A small network was shown many inputs. Here are its activations along a few directions, one row for each input.
Each table varies a few parts of the input and shows all the possible inputs, shuffled.
A made-up example of a description, with smaller parts first: line(6) and (point or (values(2) and ring(5)) or line(11)).
Shared parts are said once, and a part with two or three values counts as separate values.
In the rows, 100 means zero.

Other details of the inputs vary at random and push rows far along three fixed directions, the same in every table; ignore that.

Rows:
R1: 83, 92, 111, 126, 87, 96, 95, 64, 115, 114, 138, 113, 102
R2: 107, 123, 123, 83, 159, 92, 87, 75, 85, 124, 78, 93, 76
R3: 67, 93, 104, 101, 58, 99, 76, 86, 161, 114, 151, 61, 102
R4: 130, 108, 64, 83, 65, 124, 101, 144, 110, 68, 73, 68, 118
R5: 127, 90, 85, 99, 90, 99, 109, 144, 78, 53, 69, 135, 115
R6: 77, 88, 107, 117, 87, 105, 116, 76, 85, 110, 127, 129, 105
R7: 122, 99, 76, 91, 90, 133, 120, 135, 99, 68, 58, 108, 118
R8: 130, 92, 69, 109, 89, 108, 121, 137, 97, 75, 60, 98, 123
R9: 92, 79, 115, 127, 91, 94, 113, 72, 73, 103, 137, 143, 125
R10: 88, 78, 114, 121, 80, 89, 110, 74, 86, 104, 138, 128, 120
R11: 75, 94, 93, 106, 61, 107, 105, 82, 119, 112, 139, 102, 101
R12: 139, 107, 74, 114, 111, 108, 136, 138, 54, 83, 49, 127, 123
R13: 102, 121, 139, 80, 167, 84, 106, 88, 59, 123, 74, 114, 92
R14: 108, 133, 128, 93, 177, 88, 106, 69, 43, 130, 75, 124, 80
R15: 121, 110, 80, 89, 92, 129, 106, 149, 114, 67, 59, 81, 127
R16: 92, 74, 107, 150, 100, 84, 125, 73, 68, 112, 131, 155, 124
R17: 93, 134, 115, 58, 147, 106, 69, 98, 123, 121, 96, 34, 67
R18: 105, 121, 127, 82, 174, 79, 79, 89, 73, 110, 73, 115, 55
R19: 89, 88, 96, 107, 63, 103, 92, 85, 120, 101, 146, 81, 106
R20: 85, 86, 113, 133, 67, 86, 110, 74, 99, 108, 121, 128, 111
R21: 131, 104, 88, 128, 92, 117, 138, 126, 59, 71, 56, 147, 131
R22: 112, 120, 73, 86, 67, 125, 103, 147, 130, 72, 75, 61, 117
R23: 69, 85, 94, 87, 49, 103, 82, 84, 156, 110, 135, 60, 87
R24: 85, 84, 97, 90, 53, 93, 74, 87, 147, 106, 142, 54, 95
R25: 87, 114, 103, 46, 133, 98, 50, 103, 138, 112, 95, 53, 39
R26: 128, 101, 58, 98, 74, 120, 102, 144, 129, 78, 76, 57, 105
R27: 101, 117, 107, 52, 135, 112, 72, 97, 123, 127, 84, 55, 62
R28: 100, 105, 112, 86, 166, 68, 80, 91, 83, 115, 92, 103, 58
R29: 89, 76, 101, 129, 77, 78, 112, 82, 99, 113, 127, 114, 108
R30: 67, 84, 125, 129, 102, 73, 105, 88, 74, 95, 127, 161, 111
Description of these inputs: values(5) and (point or line(5)).
Q: The inputs of R5 and R30 match in every part but the values(5) part. If R9 is changed in the same way as R5 into R30, which row does it become?
A: R15
Q: List by row number the other rows that have the values(5) part in common with R29.
A: R8, R12, R16, R26, R28
Q: Which other rows does R22 become when the values(5) part takes its other values? List them by row number.
A: R4, R11, R12, R14
Q: Which other rows does R2 become when the values(5) part takes its other values? List them by row number.
A: R3, R8, R10, R27

Rows:
R31: 87, 101, 126, 102, 140, 83, 106, 48, 72, 141, 113, 120, 76
R32: 113, 106, 92, 76, 104, 107, 86, 116, 114, 90, 93, 67, 89
R33: 107, 84, 92, 132, 82, 95, 133, 92, 66, 95, 106, 148, 126
R34: 112, 100, 101, 79, 103, 103, 99, 126, 91, 82, 83, 94, 106
R35: 55, 90, 127, 90, 84, 92, 80, 55, 125, 131, 154, 94, 83
R36: 93, 82, 101, 139, 81, 88, 120, 92, 86, 99, 124, 129, 123
R37: 93, 90, 120, 129, 113, 81, 110, 80, 69, 104, 118, 142, 117
R38: 111, 125, 113, 51, 144, 115, 87, 111, 89, 107, 67, 78, 80
R39: 92, 116, 115, 99, 131, 93, 89, 69, 100, 136, 108, 84, 77
R40: 116, 87, 78, 130, 69, 94, 111, 117, 104, 81, 95, 104, 125
R41: 94, 116, 94, 88, 104, 111, 81, 95, 133, 117, 103, 58, 82
R42: 97, 104, 119, 114, 137, 75, 100, 71, 76, 125, 113, 106, 88
R43: 112, 95, 87, 101, 74, 123, 122, 118, 96, 77, 76, 121, 119
R44: 104, 83, 118, 122, 133, 76, 120, 76, 44, 116, 109, 152, 110
R45: 101, 98, 102, 75, 142, 78, 73, 119, 97, 82, 67, 123, 47
R46: 111, 99, 98, 89, 122, 82, 84, 88, 101, 117, 104, 73, 79
R47: 89, 87, 114, 126, 127, 67, 103, 108, 66, 78, 83, 186, 82
R48: 91, 85, 93, 97, 73, 95, 78, 93, 133, 100, 136, 72, 96
R49: 90, 96, 90, 122, 53, 119, 108, 106, 121, 85, 113, 108, 123
R50: 102, 108, 106, 106, 115, 102, 117, 92, 87, 111, 84, 118, 103
R51: 49, 87, 115, 112, 46, 96, 84, 68, 148, 117, 161, 91, 104
R52: 95, 114, 110, 85, 111, 104, 97, 110, 97, 98, 94, 93, 105
R53: 126, 95, 80, 103, 86, 121, 133, 127, 83, 78, 56, 125, 120
R54: 109, 113, 96, 85, 107, 106, 86, 118, 119, 91, 90, 66, 94
R55: 116, 104, 69, 83, 74, 128, 96, 127, 132, 88, 82, 60, 96
R56: 118, 93, 77, 118, 64, 114, 122, 114, 96, 87, 89, 116, 119
R57: 112, 132, 107, 70, 152, 111, 88, 108, 92, 104, 69, 73, 82
R58: 104, 80, 86, 124, 65, 92, 109, 100, 104, 94, 120, 104, 111
R59: 69, 108, 139, 101, 134, 90, 95, 46, 91, 138, 127, 114, 81
R60: 102, 126, 118, 72, 138, 111, 92, 107, 88, 105, 72, 91, 93
R61: 89, 85, 102, 116, 67, 91, 98, 108, 110, 86, 122, 108, 126
R62: 134, 124, 94, 91, 135, 110, 123, 118, 74, 94, 35, 107, 100
R63: 87, 104, 109, 92, 124, 80, 67, 74, 128, 132, 130, 56, 73
R64: 111, 116, 86, 89, 111, 110, 97, 116, 111, 99, 81, 73, 96
R65: 95, 93, 93, 109, 68, 118, 109, 99, 104, 91, 112, 113, 114
R66: 102, 93, 92, 108, 80, 111, 115, 106, 91, 85, 104, 121, 119
R67: 72, 87, 103, 99, 62, 101, 90, 89, 119, 100, 142, 95, 108
R68: 99, 90, 108, 88, 101, 91, 91, 104, 94, 94, 108, 100, 106
R69: 99, 99, 70, 111, 58, 111, 94, 114, 139, 90, 106, 63, 105
R70: 122, 102, 88, 85, 114, 104, 99, 121, 98, 95, 79, 78, 91
R71: 101, 105, 88, 80, 72, 108, 80, 134, 142, 78, 97, 53, 106
R72: 121, 98, 84, 108, 101, 111, 129, 121, 71, 86, 75, 125, 119
Q: What is each input in this table made of?
A: values(2) and (point or (line(4) and line(5)))
Q: The inputs of R44 and R63 match in every part but the values(2) part. If R56 is changed in the same way as R44 into R63, which row does it become?
A: R39
Q: The inputs of R66 and R57 match in every part but the values(2) part. If R38 is changed in the same way as R66 into R57, which row does it become?
A: R60
Q: Which other rows does R43 become when the values(2) part takes its other values? List them by row number.
A: R59
Q: Which other rows does R53 become when the line(4) part takes its other values? List them by row number.
A: R31, R35, R43

Rows:
R73: 87, 72, 73, 121, 28, 104, 94, 95, 144, 97, 152, 72, 115
R74: 87, 98, 88, 111, 61, 117, 99, 114, 124, 83, 114, 97, 118
R75: 92, 107, 99, 83, 104, 89, 61, 85, 147, 122, 127, 31, 74
R76: 124, 114, 86, 60, 90, 122, 89, 136, 128, 82, 61, 46, 101
R77: 128, 98, 74, 130, 82, 119, 146, 128, 64, 74, 65, 144, 136
R78: 85, 84, 126, 121, 128, 74, 97, 61, 61, 109, 129, 167, 82
R79: 93, 81, 96, 124, 45, 114, 130, 101, 99, 86, 110, 132, 137
R80: 118, 116, 109, 65, 148, 92, 81, 91, 101, 126, 80, 48, 73
R81: 118, 109, 82, 60, 108, 109, 85, 157, 120, 67, 47, 78, 83
R82: 131, 111, 68, 70, 109, 104, 85, 160, 126, 65, 45, 58, 79
R83: 91, 91, 120, 104, 135, 79, 85, 71, 77, 107, 115, 139, 73
R84: 105, 121, 119, 54, 149, 104, 78, 92, 100, 121, 90, 58, 72
R85: 72, 108, 114, 97, 97, 101, 77, 81, 129, 115, 134, 79, 89
R86: 73, 96, 104, 78, 101, 88, 69, 100, 125, 105, 120, 87, 68
R87: 118, 129, 102, 65, 127, 121, 99, 120, 104, 96, 47, 73, 93
R88: 125, 98, 100, 114, 93, 108, 135, 133, 60, 65, 59, 147, 146
R89: 132, 128, 86, 74, 140, 116, 100, 121, 99, 102, 49, 65, 84
R90: 81, 94, 123, 122, 126, 74, 99, 55, 71, 131, 148, 123, 95
R91: 117, 108, 123, 92, 167, 86, 110, 79, 48, 126, 86, 112, 90
R92: 85, 91, 127, 149, 133, 77, 130, 58, 35, 123, 128, 176, 116
R93: 120, 123, 112, 90, 141, 111, 115, 121, 66, 89, 50, 120, 110
R94: 88, 77, 66, 118, 36, 93, 89, 126, 144, 73, 125, 88, 99
R95: 126, 115, 85, 74, 100, 132, 116, 133, 89, 81, 55, 93, 108
R96: 96, 120, 119, 85, 144, 109, 107, 86, 72, 116, 85, 113, 91
R97: 72, 84, 122, 120, 111, 57, 89, 68, 95, 121, 133, 122, 81
R98: 64, 94, 138, 117, 118, 80, 97, 49, 70, 130, 159, 137, 101
R99: 82, 94, 99, 94, 111, 76, 74, 92, 119, 109, 123, 83, 66
R100: 100, 126, 123, 77, 153, 108, 100, 89, 77, 118, 77, 102, 84
R101: 78, 76, 81, 104, 32, 97, 85, 127, 153, 73, 116, 94, 104
R102: 94, 131, 119, 67, 152, 107, 75, 93, 100, 119, 94, 71, 70
R103: 104, 91, 105, 122, 80, 103, 125, 113, 76, 77, 95, 142, 139
R104: 79, 96, 114, 80, 107, 81, 75, 99, 120, 105, 103, 92, 75
R105: 125, 108, 86, 84, 80, 126, 120, 134, 101, 76, 51, 94, 122
R106: 151, 113, 77, 93, 123, 113, 119, 152, 73, 67, 36, 98, 119
R107: 127, 99, 92, 113, 92, 115, 134, 141, 63, 59, 62, 145, 144
R108: 79, 76, 95, 130, 31, 112, 121, 91, 114, 91, 137, 127, 133
R109: 90, 106, 108, 110, 118, 91, 89, 79, 107, 121, 122, 88, 87
R110: 82, 101, 135, 128, 132, 95, 136, 62, 29, 120, 112, 182, 116
R111: 82, 67, 82, 124, 25, 94, 76, 99, 158, 75, 140, 100, 98
R112: 74, 103, 101, 63, 83, 107, 55, 80, 161, 123, 147, 24, 71
R113: 57, 103, 136, 106, 108, 84, 78, 51, 117, 136, 151, 94, 87
R114: 85, 79, 126, 125, 109, 69, 94, 63, 80, 106, 124, 155, 90
R115: 90, 115, 98, 84, 104, 95, 61, 86, 155, 124, 118, 27, 70
R116: 111, 121, 104, 68, 152, 101, 87, 82, 97, 134, 89, 60, 65
R117: 74, 76, 76, 101, 34, 101, 81, 125, 153, 74, 126, 91, 100
R118: 147, 115, 82, 88, 120, 107, 111, 144, 83, 74, 37, 86, 115
R119: 130, 108, 71, 104, 85, 120, 120, 133, 104, 80, 54, 89, 117
R120: 113, 86, 82, 132, 75, 100, 123, 116, 81, 78, 103, 130, 135
R121: 102, 97, 71, 119, 57, 112, 99, 117, 130, 85, 114, 82, 111
R122: 109, 121, 104, 69, 147, 101, 87, 81, 97, 135, 94, 61, 65
R123: 112, 86, 111, 133, 120, 89, 142, 84, 25, 107, 102, 167, 127
R124: 129, 120, 108, 81, 150, 110, 116, 127, 50, 83, 51, 124, 112
R125: 101, 134, 119, 57, 153, 110, 81, 91, 106, 123, 73, 61, 69
R126: 110, 98, 80, 120, 72, 107, 107, 120, 117, 84, 91, 91, 118
R127: 109, 70, 89, 137, 64, 96, 117, 115, 86, 59, 99, 166, 121
R128: 91, 77, 72, 117, 40, 89, 90, 125, 147, 74, 114, 85, 101
R129: 113, 111, 120, 95, 150, 88, 114, 73, 62, 132, 81, 109, 91
R130: 83, 106, 106, 79, 97, 111, 89, 81, 118, 118, 120, 75, 86
R131: 66, 90, 119, 133, 107, 82, 106, 40, 85, 142, 157, 127, 95
R132: 81, 80, 83, 106, 27, 116, 94, 103, 140, 89, 145, 79, 118
R133: 99, 77, 81, 135, 46, 105, 126, 96, 106, 95, 121, 118, 128
R134: 81, 93, 111, 109, 97, 86, 95, 55, 111, 139, 139, 87, 88
R135: 108, 72, 83, 136, 47, 100, 127, 106, 96, 85, 112, 120, 139
R136: 91, 99, 112, 84, 96, 102, 89, 88, 114, 111, 115, 76, 96
R137: 134, 114, 80, 99, 104, 115, 120, 129, 93, 86, 44, 92, 112
Q: The inputs of R123 and R80 match in every part but one. If R98 is changed in the same way as R123 into R80, which row does it become?
A: R88
Q: The inputs of R81 and R101 match in every part but one. If R127 is changed in the same way as R81 into R101, which row does it become?
A: R111
Q: What is each input in this table made of?
A: line(5) and (values(3) or (values(2) and ring(5)))
Q: Which other rows does R104 become when the values(3) part takes its other values? List them by row number.
A: R97, R114
Q: Which other rows does R124 become when the values(2) part takes its other values? List them by row number.
A: R120
Q: Which other rows does R132 become when the values(2) part takes its other values? List them by row number.
A: R123
Q: Which other rows does R86 become when the values(3) part takes its other values? List them by row number.
A: R78, R94
Q: Which other rows does R102 become when the line(5) part takes its other values? List them by row number.
A: R74, R85, R93, R113
